A small network was shown many inputs. Here are its activations along a few directions, one row for each input.
In each table, some parts of the input vary, and every possible input appears once, in random order.
Descriptions start from the smaller parts, as in this example, which fits no table here: ring(8) and (point or ring(9) or (values(3) and line(6))).
Shared parts are said once, and a part with two or three values counts as separate values.

Other details of the inputs shift rows strongly along two fixed directions, in all tables alike. That doesn't count.

A family of inputs:
row 1: [-11  16  -1  30 -15  15  12   1 -18  -9  30   6   1]
row 2: [ 26   6  -1  -9 -31  -6  -4 -29  11  -1 -36 -33  23]
row 3: [-10 -14  -4 -10  -6  -7   1  22 -17 -21   7  17   6]
row 4: [-27 -10 -16 -24  -8  -5  -9  28 -24 -17 -15  28 -26]
row 5: [-2  1  4 -3 19 -9 24  2 -9  3 50 20 17]
row 6: [-22  18 -38 -11  -4 -14 -20  21   0  -5  -3  30 -26]
row 7: [ 30 -47   1  59  17  33  52 -27 -13  13  53  -4  36]
row 8: [ 49 -50 -13  -5  -4   9 -19 -38  34  19 -85 -44   1]
row 9: [-22 -15  -6  -8  -1  -9 -22  50 -17 -28 -11  23 -18]
row 10: [-35  12 -29 -27   8  -4 -15  20   0  -3  -5  32 -32]
row 11: [ 30  16  17   0  -1 -12 -13 -28  34  21 -30 -37  10]
row 12: [ -5  -3 -12  -1 -18 -12   2  11 -23 -12   1  16  -5]
row 13: [-17  -4 -13   2 -13 -14 -20  38 -23 -19 -15  22 -28]
row 14: [-15  25 -17  10   1  -2 -14   8   7   2  10  17 -18]
row 15: [ 15 -38 -39  39  -7  12  -1   4  -8   6 -12  15 -17]
row 16: [ 37   6  -2 -31  -9 -31 -16 -28  27  17 -43 -26  12]
row 17: [  7   9  27  43  -8  15  33 -15 -19   5  44 -13  19]
row 18: [ -1   0  12  16  -5  16  38 -13 -18  -9  50  -2  38]
row 19: [ 19   1  16  -6 -15   8 -15 -16  25 -10 -32 -39  25]
row 20: [ -6  10  24  22  -3  31  36 -24 -16   5  42 -10  17]
row 21: [-25  19  -7  -6  13   8  -9   5   8   6   7  16 -23]
row 22: [ 18   6  -2 -29   1 -12 -13 -20  35   5 -24 -23  24]
row 23: [-29  -5  -5   5  -1   5 -26  50  -7 -29  -8  16 -24]
row 24: [ 18  -2   6 -32 -21   1  -8 -31  17   1 -54 -38  16]
row 25: [-19  -2 -10 -17  20 -19 -26  45   0 -11  -2  29 -25]
row 26: [-16   9 -19  -7   8 -24 -25  37  -8  -3  -6  32 -37]
row 27: [ 18  -3  30  -9 -10   9  -7 -22  16   7 -42 -44   7]
row 28: [  1  17  18  21  17  14  25 -19   9  10  56  -4  28]
row 29: [-29 -11  -6 -14  -1  -2 -17  39 -25 -16 -18  25 -35]
row 30: [  5  11  30  25  24  10  27 -12   6  13  54  -7  24]
row 31: [  0  15  32  20  24  16  35 -24  -1  26  47  -7  10]
row 32: [ 27   1  20 -37   9 -18 -17 -23  29  22 -51 -32   1]
row 33: [ -8   6   5  -9  18  -2  30 -11 -15  15  41  20   2]
Each input here is: values(3) and (point or (values(2) and ring(5))).
Q: Changing only the values(3) part turns row 30 into row 31. The same change can be made to row 25. Which row results?
A: row 32
Q: Which other rows agree with row 1 in the values(3) part? List them by row number.
A: row 2, row 6, row 11, row 12, row 13, row 14, row 15, row 16, row 17, row 26
Q: Change only the values(3) part in row 22. List by row number the other rows that result.
A: row 6, row 10

A family of inputs:
row 34: [ 10   4  11   5   6  -5  25 -20 -10  15  30   0  22]
row 35: [ 26  -2  -5 -40 -18 -15 -36  -6  35  -1 -75 -34  -4]
row 36: [-14  -3 -28 -50 -13 -22 -68  36  20 -30 -94   0 -44]
row 37: [ 47 -42 -15  26 -29  21  -6 -39   8   5 -54 -35  12]
row 38: [-30   7  -1  19   0   8   0  35 -27 -17  32  26 -13]
row 39: [ -2  -3 -16 -41  -6 -16 -57  12  39  -5 -83  -6 -25]
row 40: [-16  -1 -31 -48  -2 -17 -68  34  29 -15 -94   6 -47]
row 41: [-20   5  -7   9  14  -1  -1  25 -23  -4  38  37 -18]
row 42: [-37   2 -35  -2  11  -5 -25  41   1 -11   4  41 -39]
row 43: [  5   9  20  17   8   6  38 -26  -6  21  36  -3  22]
row 44: [ 33   0  12 -17 -11  -7  -7 -30  33   5 -31 -35  27]
row 45: [ 51 -62   3  27  -5  12  14 -24   9   8 -38 -39  26]
row 46: [ 37   4  15 -13  -5  -1   6 -35  24   7 -23 -40  30]
row 47: [-18   5   7  13  11  15  26   2 -17   9  43  19  -6]
row 48: [-26   0 -13   4  11   1   2  21 -18  -7  38  40 -12]
row 49: [  3   7  22  22  -7   7  36 -16 -19   5  38 -12  34]
row 50: [ 16   9  18  17   3   5  22 -14  -3   6  34  -6  19]
row 51: [-10   4   0   9  16   8  23   1 -23   1  49  22   5]
row 52: [-13   9  -6  20  21  10  23   0 -12   7  49  16  -2]
row 53: [-13   7  15  22   4   6  21   6 -25  -6  47  17  -3]
row 54: [-47   4 -25  -1  -2 -10 -11  51 -31 -25  11  49 -41]
row 55: [-38  -1 -19 -11  -5  -3 -18  44 -21 -23  -2  34 -42]
row 56: [ 22  -2  18 -12 -17  -2 -11 -23  24  -1 -34 -40  30]
row 57: [ 37   5  15 -10 -12 -11   9 -34  22  13 -23 -38  32]
row 58: [  1   1  19  11  -3   5  23 -17  -6  -1  31  -3  19]
row 59: [ 25   2  21  -9 -10   4   2 -27  14   1 -26 -45  34]
row 60: [ -1   2  19  12  -7  14  24  -8 -15   1  28 -13  20]
row 61: [  6   5   7  12  11   7  24 -19   1  20  31  -9   9]
row 62: [ 11   1  18   7   7   8  33 -25 -13  17  44  -5  23]
row 63: [ 32   6  10  -4   1 -12   6 -38  28  26 -20 -37  24]
row 64: [-32   8 -29   3  14  -7 -29  44  -3  -8   3  38 -46]
row 65: [-44   8 -20   5  14   2 -20  50 -17 -12  14  53 -48]
Q: What is each input in this table made of?
A: values(2) or (values(5) and line(6))
Q: Change only the values(5) part in row 43. List by row number the other rows that result.
A: row 39, row 40, row 47, row 65
Q: Change only the values(5) part in row 44. List by row number the other rows that result.
A: row 35, row 46, row 50, row 57

A family of inputs:
row 66: [-49   9 -16  16   8   9   8  44 -36 -18  50  51 -29]
row 67: [ 32 -22  36  62  10  35  76 -48 -24  22  80 -20  53]
row 68: [  8  -1   0 -11   0  -9  -4  -5   7   4 -13  -6   2]
row 69: [  4   5   7  -6  -6  -3  -6  -2   5  -2 -13 -12   3]
row 70: [  7  -1   0 -12   1  -8  -3  -6   9   4 -11  -6   5]
row 71: [  5   6   5  -1  -2  -1  -5  -7  10   4 -10 -10   1]
row 72: [  8   3  -1  -7   2  -5  -8  -6  11   7 -13  -6  -1]
row 73: [  6   3   0  -8   3  -3  -5  -9  11   7 -11  -7   0]
row 74: [-24  -2 -27 -23   1 -13 -31  36  -1 -14 -27  27 -35]
row 75: [  7   1   6 -10  -4  -6  -3  -4   3  -1 -11  -9   6]
row 76: [  3   7   4  -5  -2   0  -7  -7  11   4 -13 -10   0]
row 77: [-46   5 -14  15  10   8  15  41 -40 -17  58  54 -24]
row 78: [  6   1   5 -11  -4  -6  -4  -4   6  -2 -11  -9   8]
row 79: [  7   3  -1  -7   3  -4  -7  -7  13   6 -10  -7   1]
row 80: [  5   7   5  -1  -1   0  -5  -8  11   4  -8 -11   4]
row 81: [  3   5   5  -7  -5  -2  -7  -2   8  -3 -13 -11   4]
row 82: [ 18 -28 -15  15 -17   9  -1  -7  -4  -5 -26 -10   3]
Q: What is each input in this table made of?
A: values(2) or (values(3) and ring(5))
Q: Which of the alternatives is row 82?
A: values(2)
Q: Change only the ring(5) part in row 66. List by row number the other rows that result.
A: row 73, row 74, row 76, row 77
